These are the activations of a small neural network, seen along a few directions. Each row is one input.
Each table varies a few parts of the input and shows all the possible inputs, shuffled.
A made-up example of a description, with smaller parts first: one of 6 places along a line, together with either a single point or one of 9 places around a ring or (one of 2 separate values, together with one of 8 places around a ring).
Shared parts are said once, and a part with two or three values counts as separate values.
In the rows, 128 means zero.

Other details of the inputs vary at random and push rows far along three fixed directions, the same in every table; ignore that.

Rows:
row 1: [149 174  79 143  98 143  73 166 118  90 122  51]
row 2: [173 157  97 169 134 139 144 157  73 131 184 146]
row 3: [110 139 193 154 147  61 141  93 114 102 196 129]
row 4: [138  92 113 100 134 199 179 129 129 179 108 230]
row 5: [123  84 186  73 167  94 157 142 182 151 110 189]
row 6: [132 166  83 151  79 152  71 138 111  75 118  64]
row 7: [ 94  83 193  81 147 125 162  87 168 180 114 173]
row 8: [139 144  76 136  85 169  87 141 107  96 109  95]
row 9: [131 141 149 113 132 100 114 156 151 101 115 105]
row 10: [172 149 110 169 140 122 161 166  73 126 186 175]
row 11: [125 156 117 184 113 112 137 117  75 112 201 116]
row 12: [134  97 115  98 134 214 173 121 124 195 109 227]
row 13: [151 131 112 184 124 132 152 124  73 128 195 174]
row 14: [114 102 175  57 128  93  95 131 199 122  54  55]
row 15: [132  78 178  70 160  99 165 142 182 162 107 203]
row 16: [ 95 140 114  78  73 153  66 113 158 114  62  36]
row 17: [147 160  74 143  90 149  89 141 107  94 128  62]
row 18: [113 116 165 110 116 103 111 108 147 104 103  88]
row 19: [170 142  53 142  85 156  98 187 100 108 109  96]
row 20: [ 97 142 112  86  78 150  70 126 172  94  59  45]
row 21: [ 96  94 157  60 105 132 114 109 187 133  50  92]
row 22: [126 147 184 150 165  58 147 140 128 106 191 145]
row 23: [156 109 121 101 146 160 146 155 138 158 110 173]
row 24: [163  87 105  97 151 179 163 159 144 187 118 229]
row 25: [112  81 186  84 153 129 158 104 184 155 107 209]
row 26: [166  78 106 106 141 193 182 137 134 186 105 221]
row 27: [129 129  42 177 120 165 129 128  87 142  80 128]
row 28: [123 138  68 127  88 194 102 131 110 143 123 127]
row 29: [127  99 112 104 130 206 165 119 141 195 120 233]
row 30: [131 158 123 179 122 144 149 111  61 136 191 130]
row 31: [127 149 185 150 172  70 144 126 129 120 196 135]
row 32: [ 71 102 144  95 141 112 104  85 175 148  16  72]
row 33: [159 134 102 180 136 137 159 131  80 138 199 164]
row 34: [120 139 201 151 161  24 141 130 123  99 192 105]
row 35: [106 147 200 149 168  53 138  97 127  98 200 101]
row 36: [162 124  62 126 111 201 127 152 114 139 112 152]
row 37: [115 134 158 117 114 102 107 109 137  96 119  89]
row 38: [108 125 128 154 162  83 118 104 135 116  82  72]
row 39: [ 87  97 201  80 152 108 157  94 189 149 115 171]
row 40: [ 86 108 214  78 158 125 158  85 176 160 108 161]
row 41: [138 152  90 174 109 147 145 126  74 129 193 157]
row 42: [147 101  40 117 126 168  97 160 148 156   8 106]
row 43: [135 131  51 183 118 146 105 128  90 117  77 105]
row 44: [121 142 202 151 167  36 139 116 123 112 197  94]
row 45: [110 131 141 148 162  46 110 134 138 102  76  64]
row 46: [105 129 152 119 117 102  97 111 145  95 129  95]
row 47: [127 136  85  90  85 168  67 143 172  99  56  52]
row 48: [152 151 108 181 143 142 153 132  92 128 203 171]
row 49: [ 94 145 166 111 113  93 111 101 141  98 123  66]
row 50: [115 172 113 178 110 114 114 120  80  93 197  94]
row 51: [158 148  88 174 124 143 142 135  82 127 194 151]
row 52: [120 154 209 145 172  37 143 133 117  89 185 106]
row 53: [150 111 109 100 125 143 124 152 149 152 114 149]
row 54: [131 141  67 135  85 188 112 128 100 148 137 135]
Each input here is: one of 6 places along a line, together with either a single point or (one of 2 separate values, together with one of 4 places along a line).
Question: Changing only the place on the line of 6 turns row 52 into row 8. The same change can be made to row 45. Which row results?
Answer: row 43
Question: Changing only the place on the line of 6 turns row 44 into row 7. The same change can be made to row 24. Which row results?
Answer: row 28
Question: A walk changes only the place on the line of 6. It starts at row 15 and steps to row 53. List the rest of the walk in order.
Answer: row 51, row 3, row 41, row 54
Question: Which other rows agree with row 50 in the place on the line of 6? List them by row number.
Answer: row 4, row 11, row 20, row 21, row 27, row 39, row 41, row 49

Rows:
row 55: [141 124 108 118 125 134  95 143 157 119 104  89]
row 56: [125  73 155  44 144 181 153 120 198 176  81 214]
row 57: [135 105 115 135 155 161 175 131 122 189 126 203]
row 58: [ 90 124 226 109 168  77 157  83 160 123 121 128]
row 59: [159 161 110 194 160 117 138 145  61 126 210 161]
row 60: [162 132  48 146 110 182 107 161 122 134 107 118]
row 61: [159 132  72 142 112 171 109 160 105 140  99 142]
row 62: [151 141 103 192 160 153 186 129  77 157 189 191]
row 63: [114 166 119 161 137  95 101 129 101 103 143  72]
row 64: [117  82 132  71 115 170 138 125 157 168  68 167]
row 65: [120 162 171 156 119  87 114 109  99  74 200  72]
row 66: [140 113 168 121 161 110 140 130 135 145 126 168]
row 67: [113 141 131 115 105 118 106 109 140 106 120  62]
row 68: [100 164 149 165 136  87 121 111 107 115 170  74]
row 69: [111 146 118 134  99 125  99 119 119  90 109  52]
row 70: [ 90 112 201 102 166  92 155  91 176 142 118 124]
row 71: [122  64 141  68 161 156 163 129 189 203  54 201]
row 72: [150  86 113  60 118 154 150 160 183 155  71 166]
row 73: [139 138 146 146 134  92 108 129 116  87 146  78]
row 74: [118 134 114  97  87 159  86 132 145 123  86  97]
row 75: [125  88 112  67  94 184 117 134 158 158  66 150]
row 76: [139 149 119 190 172 133 182 126  60 157 197 202]
row 77: [128 138 136 153 136 105 130 122 106 102 134  93]
row 78: [100 118 197  85 139 100 119 102 188 121 132 100]
row 79: [139 112  58 167 104 149 124 136 107 123 114 167]
row 80: [128 146 112 132 115 105  68 145 140 105 118  46]
row 81: [114 154 131 127 104 133  99 117 131  97 113  77]
row 82: [118 113 162 115 143 118 162 104 127 161 147 160]
row 83: [113 108 240  81 178  62 176 122 185 127 124 167]
row 84: [141 153  61 144  82 189  98 148  92 128 113 119]
row 85: [124 134 122 144 124 126 130 121 109 110 121  98]
row 86: [163 134  58 131  86 166 117 189  97 123 121 135]
row 87: [123 120 155 128 175 116 162 116 136 142 129 165]
row 88: [104 161 117 119 100 126  76 126 129 101 129  63]
row 89: [120 145 168 161 158  77 162  97 106 118 173 110]
row 90: [124 126 109  97  77 153  78 139 136 112 103  81]
row 91: [124 155 138 164 138  75 123 117  95 112 161  74]
row 92: [133 104 164  87 167 121 177 147 166 149 124 203]
row 93: [161 155 121 182 154 118 180 160  87 129 219 179]
row 94: [112 112 124  90 116 159 120 120 173 143  87 117]
row 95: [112 166 117 155 105  97  99 115  98 102 148  42]
row 96: [160 127  55 149 117 175 115 164 110 155 117 142]
row 97: [132  90 177  79 155  96 134 113 184 137  96 123]
row 98: [133 133  98  92  75 154  78 130 155 105 103  62]
row 99: [157 152  95 202 156 141 168 137  70 140 194 164]
row 100: [131  87 147  62 119 178 135 130 172 172  80 196]
row 101: [172 110  62 133 107 181 114 167  99 145 108 155]
row 102: [125  99 169 114 164 126 194  97 138 169 136 190]
row 103: [143  74 121  58 148 172 130 142 194 166  48 186]
row 104: [127 119  40 156  74 172 105 133 111 116 100 144]
row 105: [117 135 129 109 100 124 104 117 134 125 129  84]
row 106: [102 123 110 128  82 118  88 111 146  91 119 104]
row 107: [155 123 151 160 162 142 211 107  85 166 219 229]
row 108: [143 104 154 120 162 109 161 117 141 146 130 154]
row 109: [164 119  66 136 137 188 138 155 117 151 110 183]
row 110: [ 80 133 208 112 152  69 129  93 159 129 145  91]
row 111: [128 122  69 174 103 140 127 125 100 116 128 157]
row 112: [152 134 117 177 139 161 184 123  62 142 196 198]
row 113: [159 133  38 138 111 188 101 169 105 145 100 143]
row 114: [131  94 127  92 124 134 112 140 151 140  68 121]
row 115: [115 156 130 118  92 135  84 121 140  88 112  62]
row 116: [129 146 133 128 105 115 106 121 116 117 167  90]
row 117: [103 101 167 117 130  57  93 107 175  88 106 100]
row 118: [143 156  64 156  97 173 104 143  99 110 101  97]
row 119: [133 137  93 203 117 133 155 114  66 118 202 195]
row 120: [133 129 121 128 116 115  96 135 132  94 101  66]
row 121: [155 161 118 201 154 129 165 130  62 122 184 163]
row 122: [139 134  90 147 143 168 153 133 106 145 128 169]
row 123: [ 97 161 167 157 157  83 136 104 102 118 173 110]
row 124: [104 102 251  76 183  51 175 123 182 143 125 177]
row 125: [129 142 153 120 116 136 116 119 135 109 143 122]
row 126: [129 146  73  94  86 142  72 181 151 104  80  73]
row 127: [161 149 114 179 152 123 179 168  78 149 217 195]
row 128: [155 142  52 151  99 160 109 145 103 118 110  87]
row 129: [122 119  99 106 106 139 111 128 140 142  77  92]
row 130: [ 99  83 178  81 130  67 135 127 199 112  93 158]
row 131: [106 158 125 136 103 120  91 122 118 105 106  64]
row 132: [121 126 113 166 117  86 102 122 122  89 136 112]
row 133: [103 161 167 158 159  90 143 100 109 106 173 109]
row 134: [106 136 159 161 115  77 115  99 119  83 193 127]
row 135: [149  65 148  61 152 168 147 136 193 171  47 205]
row 136: [106 115 229  91 159  44 153 123 170  99 136 110]
row 137: [102 118 186 102 153  87 125 112 159 132  85 111]
row 138: [148 117  59 118  96 213 126 152 124 173 116 172]
row 139: [ 87 121 209 117 156  57 138  95 139 118 122  90]
row 140: [126 170 154 151 125  48 119 144 106  87 188  62]
row 141: [108 146 119 115 116 141 103 119 140 109 114  90]
row 142: [132 137  69 128 106 189 116 143 107 148 118 149]
row 143: [115 150 180 151 133  91 138 101 103  94 189 101]
row 144: [115 153  87 113  75 153  63 133 154  94 103  31]
row 145: [165 114 143 172 183 116 204 126  76 178 200 228]
row 146: [142 114 157 124 155  91 137 124 129 142 146 134]
row 147: [112 150 125 116 113 137  99 120 140 102 130  87]
row 148: [107 151 131 148 108 106 105 118  98 101 134  63]
row 149: [136 145 109 132 112 129  85 140 135  94  90  69]
row 150: [ 94 119 197  77 145  99 117 106 173 131 129 125]
row 151: [140 158 134 197 157 120 172 123  56 140 191 177]
row 152: [129  78 120  54 114 190 126 137 190 186  75 180]
row 153: [159 107  51 133 106 195 131 160  98 159  85 163]
Question: Changing only one part turns row 119 into row 111. The same change can be made to row 142. Which row results?
Answer: row 76
Question: Changing only one part turns row 107 into row 67. The same change can be made to row 75. Which row results?
Answer: row 64
Question: Describe the family of inputs behind these rows.
Answer: one of 9 places along a line, together with either a single point or (one of 2 separate values, together with one of 5 places around a ring)
Question: A walk changes only the place on the line of 9. It starts at row 100 and steps to row 74. List the rest of the walk in order.
Answer: row 84, row 131, row 151, row 137, row 61, row 66, row 124
Question: Which other rows does row 122 become when the place on the ring of 5 takes its other values? List them by row number.
Answer: row 62, row 85, row 89, row 118
Question: Which other rows agree with row 148 in the place on the line of 9? List them by row number.
Answer: row 58, row 68, row 69, row 70, row 95, row 102, row 104, row 123, row 131, row 133

Rows:
row 154: [143 177  68 161  97 159 108 157  72 109 186 105]
row 155: [120 135 176 175 174  84 176  88 105 115 202 180]
row 156: [168 112  97  93 118 119 108 195 159 120  67 123]
row 157: [163  79 144  88 190 128 158 161 164 178  59 181]
row 158: [153 162  75 204 147  81 122 172  78  98 151 102]
row 159: [130 116  65 145 102 162 129 133 121 139 101 133]
row 160: [131 140 123 150 105 112 103 121 117  77 148  87]
row 161: [126 107 126  84 131 167 117 120 146 160  78 135]
row 162: [148 133  74 156 120 181 154 131  68 161 137 180]
row 163: [170 171  90 177 146  94 122 195  83  97 177  96]
row 164: [119 138 115 112 106 137  79 122 132 120  97  52]
row 165: [150 171 106 174  97 124 127 142  79  88 191 104]
row 166: [107 153 159 148 142  96 139  96 104 107 138  88]
row 167: [112 100 117 101 115 153 108 123 166 140  79 161]
row 168: [150 103  93 151 141 171 171 123 102 167 158 248]
row 169: [123 140 109 107  99 131  78 132 151 129 115  52]
row 170: [125 109 109  99  93 160  87 139 152 118  83 136]
row 171: [155 176  56 168 102 191 102 157  80 137 164 123]
row 172: [ 71 104 217 109 167  49 154  78 167 137 130 133]
row 173: [168 102 109 134 121 166 181 150  98 177 171 239]
row 174: [148  93 134  96 122 159 169 139 137 170 132 221]
row 175: [121 122 111 112  84 122  72 129 144  90 106  76]
row 176: [121 110 189 126 185  20 126 132 174 100 111 109]
row 177: [131 146  94  97 105 169  92 132 155 123  92  74]
row 178: [112 122 107 104 104 164 106 129 134 145  62 116]
row 179: [123 128 175 179 170  81 179  90 108 118 203 177]
row 180: [ 99 112 236 101 185  74 159  78 161 136 129 113]
row 181: [ 74 127 198 118 159  63 142  81 160 109 120 103]
row 182: [110 154 158 109  99 107  95 131 150  82 115  70]
row 183: [134 149 186 161 182  98 185 101 108 143 217 157]
row 184: [158 105 103 132 137 176 184 152 100 186 178 229]
row 185: [115 131 108 124  98 127 101 119 129 113  81  50]
row 186: [125 122 174 181 169  75 178  93 107 124 205 174]
row 187: [ 85 100 228 104 167  52 158  80 151 149 125 119]
row 188: [128  96 150  66 151 164 151 118 175 188 101 188]
row 189: [123 166  85 198 114 121 129 121  76  99 171  99]
row 190: [150 131  72 172 121 184 143 136  98 134 143 197]
row 191: [130 134 116 106  78 123  92 142 148  96 106  65]
row 192: [ 97 134  87 120  91 149  83 132 143 121  72  95]
row 193: [146 102 127 101 148 173 166 127 143 193 135 204]
row 194: [163 164  64 163 117 205 131 153  91 145 155 151]
row 195: [141 175 100 171 114 134 129 144  81  97 198  93]
row 196: [106 154 157 122 131 122  92 112 138 102 101  51]
row 197: [ 88 128 129 129 107  84  92 111 144 111 109  61]
row 198: [ 88 109 230 107 174  63 171  74 155 133 118 118]
row 199: [160 136 113 156 138  72  96 172 119  77 128  90]
row 200: [165  88 139  80 185 127 158 169 183 181  77 183]
row 201: [103 109 115 107 122 158 130 122 161 142  64 150]
row 202: [119  89 109  98 111 146 114 118 167 143  85 154]
row 203: [143 166 136 177 144 110 143 120  92 123 208 102]
row 204: [130 110 126  88 136 173 129 117 150 151  72 131]
row 205: [132 106 104  97 110 163 100 130 141 156  80 102]
row 206: [157 145  57 148  99 187 132 164  84 143 170 154]
row 207: [130 158 172 156 137  85 153 120  87 110 216 151]
row 208: [125 112 134  78  99 156 116 146 160 141  89 158]
row 209: [103  82 136  86 143 146 158 109 165 176  79 201]
row 210: [120 119 174 177 164  69 166  95 103 133 211 178]
row 211: [ 87 144 188 124 142  87 123  95 139 106 102  72]
row 212: [154 167  60 175 106 193 102 150  61 134 147 121]
row 213: [120 177 145 166 135 112 131 138  83 110 211 121]
row 214: [140 106 129  93 147 178 180 137 141 166 131 209]
row 215: [ 98 138 142 120 111  97  99 106 129 112 101  52]
row 216: [110 127 190 133 145  72 130  99 125  99 173 135]
row 217: [136 122 108  83  89 162 113 143 155 117  85 123]
row 218: [136  75 153  84 156 163 164 113 162 185  81 175]
row 219: [119 145 102  96  95 169  93 153 153 110  91  84]
row 220: [165 165  87 198 149  89 128 170  62 105 145  92]
row 221: [117 120 144 121 103  94  90 117 151  81 117  65]
row 222: [145 113  99 110 116 172 147 151 134 151 128 153]
row 223: [123 131 112 113  92 131  81 125 145  77  99  76]
row 224: [100 131 190 119 130  83 104 106 157  78 123  91]
row 225: [134  90 100  98  88 148  93 137 153 126  90 126]
Question: Describe the family of inputs behind these rows.
Answer: one of 8 places around a ring, together with either a single point or (one of 2 separate values, together with one of 4 places along a line)
Question: Changing only the place on the ring of 8 turns row 187 into row 173. The same change can be made to row 166. Which row results?
Answer: row 217
Question: Changing only the place on the ring of 8 turns row 220 into row 158. The same change can be made to row 185. Which row results?
Answer: row 159
Question: Which other rows does row 206 become when the place on the ring of 8 takes its other values? List them by row number.
Answer: row 164, row 172, row 174, row 175, row 193, row 202, row 215
Question: Which other rows does row 209 become when the choice among 2 separate values takes its other values? List them by row number.
Answer: row 181
Question: A walk changes only the place on the ring of 8. It starts at row 192 and steps to row 167. List the rest of the walk in order.
Answer: row 170, row 208, row 213, row 171, row 212, row 178
Question: Which other rows does row 204 become when the place on the line of 4 takes its other values? List them by row number.
Answer: row 180, row 196, row 218
